A small network was trained on made-up records. Each row is its average activation on records with the value named, seen along a few directions.
Values that are neighbours, or in one group, have similar rows; names and order tell nothing.
In the rows, 500 means zero.
Strong random noise was added to every row along 6 fixed directions; ignore it. To show where, here is one row again and again, with new noise each time:
485; 580; 515; 562; 413; 414; 572; 471; 437; 446; 530; 520; 532; 463; 568; 536; 518
386; 565; 647; 449; 380; 389; 605; 492; 548; 423; 467; 595; 489; 424; 471; 527; 614
497; 531; 645; 387; 538; 606; 557; 517; 616; 477; 502; 545; 511; 464; 478; 449; 440
560; 610; 530; 432; 435; 468; 588; 472; 504; 515; 598; 527; 425; 437; 618; 585; 397
448; 574; 601; 487; 489; 506; 540; 539; 530; 455; 490; 552; 544; 456; 510; 483; 467
644; 463; 446; 444; 493; 543; 547; 288; 427; 611; 540; 481; 516; 555; 626; 557; 452
596; 392; 646; 475; 714; 885; 526; 508; 662; 383; 483; 436; 705; 575; 361; 194; 432
663; 404; 509; 515; 561; 697; 589; 352; 519; 435; 552; 413; 615; 573; 486; 353; 511


C, 16 values:
c14: 588; 498; 233; 616; 523; 486; 476; 371; 370; 541; 595; 376; 574; 588; 574; 568; 441
c7: 675; 564; 709; 292; 438; 526; 570; 389; 645; 398; 593; 641; 498; 583; 421; 406; 403
c12: 436; 381; 405; 474; 587; 560; 430; 502; 433; 725; 476; 439; 378; 419; 581; 637; 534
c13: 376; 614; 573; 643; 406; 406; 430; 652; 472; 415; 598; 532; 561; 459; 482; 478; 451
c16: 452; 441; 551; 663; 544; 568; 454; 513; 508; 380; 482; 460; 714; 530; 334; 396; 531
c2: 536; 606; 442; 509; 368; 398; 526; 630; 550; 334; 523; 490; 425; 465; 541; 502; 523
c10: 573; 595; 540; 524; 497; 585; 462; 484; 450; 469; 533; 513; 657; 560; 599; 441; 348
c9: 623; 546; 471; 706; 460; 452; 484; 517; 446; 375; 643; 469; 486; 549; 509; 394; 517
c8: 296; 426; 535; 331; 527; 467; 394; 582; 565; 701; 352; 589; 365; 386; 443; 558; 524
c15: 490; 509; 463; 498; 647; 563; 379; 656; 499; 543; 547; 462; 425; 505; 618; 518; 328
c4: 470; 618; 568; 558; 319; 263; 701; 611; 545; 325; 490; 518; 370; 430; 381; 534; 651
c6: 366; 502; 536; 380; 531; 543; 382; 595; 581; 583; 335; 582; 555; 438; 434; 478; 454
c5: 572; 480; 537; 250; 418; 503; 497; 378; 562; 585; 604; 556; 445; 589; 458; 504; 459
c3: 592; 516; 315; 595; 339; 354; 474; 399; 302; 477; 558; 521; 509; 672; 690; 477; 484
c1: 635; 443; 442; 497; 339; 409; 666; 372; 439; 479; 574; 440; 328; 550; 464; 522; 730
c11: 461; 606; 554; 443; 423; 408; 456; 508; 532; 367; 491; 577; 539; 554; 554; 485; 414
A value of C combines one of 2 hidden first parts with one of 8 second parts; all combinations occur once.
Changing only the second part turns c3 into c5. c2 has the same second part as c3; what does that change turn c2 into?
Answer: c14
Changing only the second part turns c10 into c4. c12 has the same second part as c10; what does that change turn c12 into?
Answer: c1
Changing only the second part turns c9 into c15. c7 has the same second part as c9; what does that change turn c7 into?
Answer: c11

H, 16 values:
h13: 462; 479; 618; 369; 569; 593; 449; 443; 579; 597; 331; 601; 654; 530; 435; 533; 492
h7: 555; 559; 487; 549; 554; 711; 402; 512; 522; 512; 622; 481; 633; 488; 556; 342; 249
h3: 575; 548; 385; 587; 450; 490; 460; 548; 362; 512; 534; 505; 445; 477; 714; 515; 521
h6: 500; 558; 466; 461; 454; 401; 502; 568; 577; 421; 523; 497; 355; 490; 404; 456; 536
h4: 614; 568; 659; 412; 236; 460; 638; 317; 457; 448; 721; 573; 488; 635; 525; 432; 484
h10: 735; 446; 346; 658; 576; 591; 561; 518; 460; 391; 542; 377; 438; 461; 530; 405; 541
h5: 592; 448; 390; 600; 453; 438; 493; 454; 464; 314; 563; 438; 578; 564; 482; 498; 568
h14: 405; 654; 577; 411; 299; 294; 588; 426; 434; 561; 548; 557; 468; 381; 649; 697; 518
h2: 507; 353; 566; 499; 695; 644; 446; 371; 515; 630; 447; 459; 544; 594; 525; 506; 442
h12: 672; 677; 382; 395; 659; 658; 581; 684; 622; 531; 618; 394; 340; 456; 654; 572; 141
h8: 728; 343; 392; 485; 449; 483; 595; 160; 382; 629; 552; 456; 521; 689; 444; 535; 659
h1: 647; 471; 441; 448; 573; 720; 554; 481; 470; 490; 570; 363; 509; 536; 637; 412; 320
h15: 400; 636; 499; 559; 200; 197; 540; 561; 413; 391; 621; 546; 364; 499; 582; 522; 549
h9: 408; 509; 589; 354; 357; 404; 506; 459; 554; 412; 573; 620; 491; 517; 508; 467; 529
h11: 563; 455; 523; 382; 378; 503; 594; 401; 563; 514; 504; 533; 507; 448; 420; 477; 549
h16: 705; 410; 582; 344; 678; 660; 444; 291; 597; 645; 513; 517; 520; 612; 475; 526; 360
A value of H combines one of 2 hidden first parts with one of 8 second parts; all combinations occur once.
Changing only the second part turns h8 into h16. h4 has the same second part as h8; what does that change turn h4 into?
Answer: h2
Changing only the second part turns h14 into h9. h13 has the same second part as h14; what does that change turn h13 into?
Answer: h5
Changing only the second part turns h7 into h15. h11 has the same second part as h7; what does that change turn h11 into?
Answer: h6
